A small network was shown many inputs. Here are its activations along a few directions, one row for each input.
In each table, some parts of the input vary, and every possible input appears once, in random order.
A made-up example of a description, with smaller parts first: one of 3 separate values, together with either a single point or one of 9 places around a ring or (one of 4 places along a line, together with one of 8 places around a ring).
Shared parts are said once, and a part with two or three values counts as separate values.

Other details of the inputs vary at random and push rows far along three fixed directions, the same in every table; ignore that.
These rows show it; all are for the same input, with only those details redrawn:
[-10  24 -50   6  38  66 -36 -16  -7  38 -30]
[ 30 -37  26   7 -11  -9  -2  11 -10 -14   8]
[ 53 -47   7  19 -10 -26 -56 -57 -62 -11  -9]
[ 14 -10 -23  -3  21 -14 -35  16  67 -67  59]
[ 13 -31  58   1 -19  24  60  64 -17  31 -28]
[  9  -2 -34  -1  27  -5 -39  11  66 -62  56]
[-32  34 -44 -13  44  55   4  62  92 -17  28]
[ 44 -58  59  10 -30 -26  16  13 -39  -9  -5]

Rows:
R1: [-44  41 -52 -26  59  47  26  59  72 -33  30]
R2: [-31  41   0  12   5  44  70  29  28  25 -34]
R3: [-30  19 -12 -17  16   8   2 -18 -65  33 -20]
R4: [-27  46 -53  28  30  28 -16 -45  18  48 -41]
R5: [  7 -15  40  -1  -7 -50 -13  23  23 -83  56]
R6: [ 34 -30   5 -19 -19  -9  -9   8 -20 -13   8]
R7: [-11  15 -15 -27  -6  19 -17  -7 -55  59 -21]
R8: [ 48 -24   3  34 -28 -29 -40 -83 -44  11  -9]
R9: [ 18   0  34 -33 -35   6  79  43 -15  56 -22]
R10: [-24  23  -7  -8  22 -23 -25  19  49 -95  54]
R11: [ 11  -3  40 -21 -19   4  85  36 -19  60 -13]
R12: [ 10  31 -24  -1  28 -11 -10  -4  80 -73  49]
R13: [  3 -23 -45  40  17 -32 -67 -70 -17   0 -13]
R14: [-18  -7  54   3 -49  24  49  68 -17  44 -32]
R15: [ 31 -19  11   2  -7 -28 -65 -60 -80  -3   9]
R16: [-18  29 -60  -7  54  65 -22 -21 -16  32 -22]
R17: [-31  44 -33 -14  38  48 -28 -15 -29  21 -14]
R18: [  4 -16 -54  35  15 -18 -79 -70 -10  15 -11]
R19: [  4 -19  37 -16  -3  34  62  60 -20  43 -19]
R20: [ -3 -19  34  17 -28 -19  -8  10 -10  -6  14]
R21: [-28  22 -66 -14  48  45 -10 -23 -19  49 -13]
R22: [ 28  25 -11  -6 -10  38  -9 -22 -17  37 -51]
R23: [ 38 -65  49 -10 -31 -55  33  12 -50  11  19]
R24: [-34  25   2  10   3 -23  57  43  83 -29   6]
R25: [ 24  -7   2 -19   1 -63  23  -8  35 -49  65]
R26: [-27  33   9 -37  -4  51  28  68  -1  34 -15]
R27: [ -4  56 -52  -7  45  58  -8 -43 -10  36 -24]
R28: [ 31  -8   3   0 -36 -39  -3   3  65 -51  39]
R29: [  0 -36  67  24 -44 -44  26   6 -51 -23  -3]
R30: [ 64 -37  63  -2 -38 -44  31 -11 -47  -6   4]
R31: [ 32 -52  52  13 -19 -33  30   9 -49 -33 -13]
R32: [ 25   6  22  11  -6 -13  26 -15 -12 -32  -9]
R33: [-30  -4  72  -4 -38  30  64  27   6  39 -30]
R34: [ 13 -13  17  25 -23 -43  12  -8  20   6  -8]
R35: [-31  13   0  22   4  34 -11 -14 -35  38 -31]
R36: [-29 -16  65  20 -35 -12  48  62 -13  48 -31]
R37: [ 14 -42   7  19 -35 -43 -11   9   8   3  -9]
R38: [-11  17 -42   9  41  55 -25 -20 -14  21 -29]
R39: [ 23  10  13  -7   3 -12  32 -14 -19 -23  -2]
R40: [ 28 -35 -10 -30 -16 -53  -7  19  26 -40  61]
R41: [ 20  27  -6   6   8  39  -5 -26 -28  40 -49]
R42: [ 10 -35  -5 -17  10 -65  15  11  14 -66  60]
R43: [ 37 -50  -4  36 -20 -24 -51 -63 -52   9  -4]
R44: [  7 -14 -52  37  18  -3 -60 -80 -34 -16  -6]
R45: [ 20 -31  69  -4 -27 -50  21   6 -76 -32   5]
R46: [-22  12  -3 -16  14   9  -1 -13 -57  41 -14]
R47: [  8  11 -31   3 -15 -49 -19   5 103 -50  39]
R48: [-50  30 -48   5  41  47  20  57 101 -15  34]
R49: [-18  13  -8 -16   9  17 -10 -12 -56  59 -12]
R50: [-31  -8  17  18  -9 -69 -10  12  41 -69  39]
R51: [ 49  18 -49 -11   1   0 -68 -82 -27  -2  -2]
R52: [-22  47 -43 -12  13  59 -56 -10 -15  29 -34]
R53: [-46   3  -1  22   9  16  57  53  17  33 -45]
R54: [-13   0  66  -2 -21  27  50  68 -27  32 -27]
R55: [-37  31 -53 -12  17  51   6  67 106  -5  23]
R56: [  5  12 -14  -8   8  12 -78 -99 -17 -19  -6]
R57: [ -8   7   8 -20  -7  55  38  71  20  31 -34]
R58: [ -7  20 -50   6  33  60 -37 -19 -10  30 -27]
R59: [-20 -19  31  25 -17 -46  -4   6  -4  -7  -4]
R60: [-25  12  -6 -50  11 -30  -7  -9  73 -54  72]
R61: [ -15    3  -21   17   -4  -20  -81 -108   -4    5  -10]
R62: [-22  31   8  13   1  44  64  32  32  36 -23]
R63: [ 13   3   3 -13   0 -31  43 -20 -21  -3  12]
R64: [-21   4 -18   2 -13 -49 -50  23  78 -53  47]
R65: [  4 -10  48 -33 -16  -7   9 -14  -6 -18  12]
The inputs of R17 and R46 match in every part but one. If R15 is changed in the same way as R17 into R46, which row does it become?
> R49
The inputs of R18 and R19 match in every part but one. If R13 is changed in the same way as R18 into R19, which row does it become?
> R16
Describe the family of inputs behind these rows.
> one of 5 places along a line, together with either a single point or (one of 3 separate values, together with one of 4 places along a line)
A walk changes only the place on the line of 5. It starts at R4 and steps to R62. List the rest of the walk in order.
> R12, R27, R25
Which other rows does R40 become when the place on the line of 4 takes its other values? List them by row number.
> R21, R23, R42
Which other rows does R45 become when the choice among 3 separate values takes its other values? List them by row number.
> R1, R39
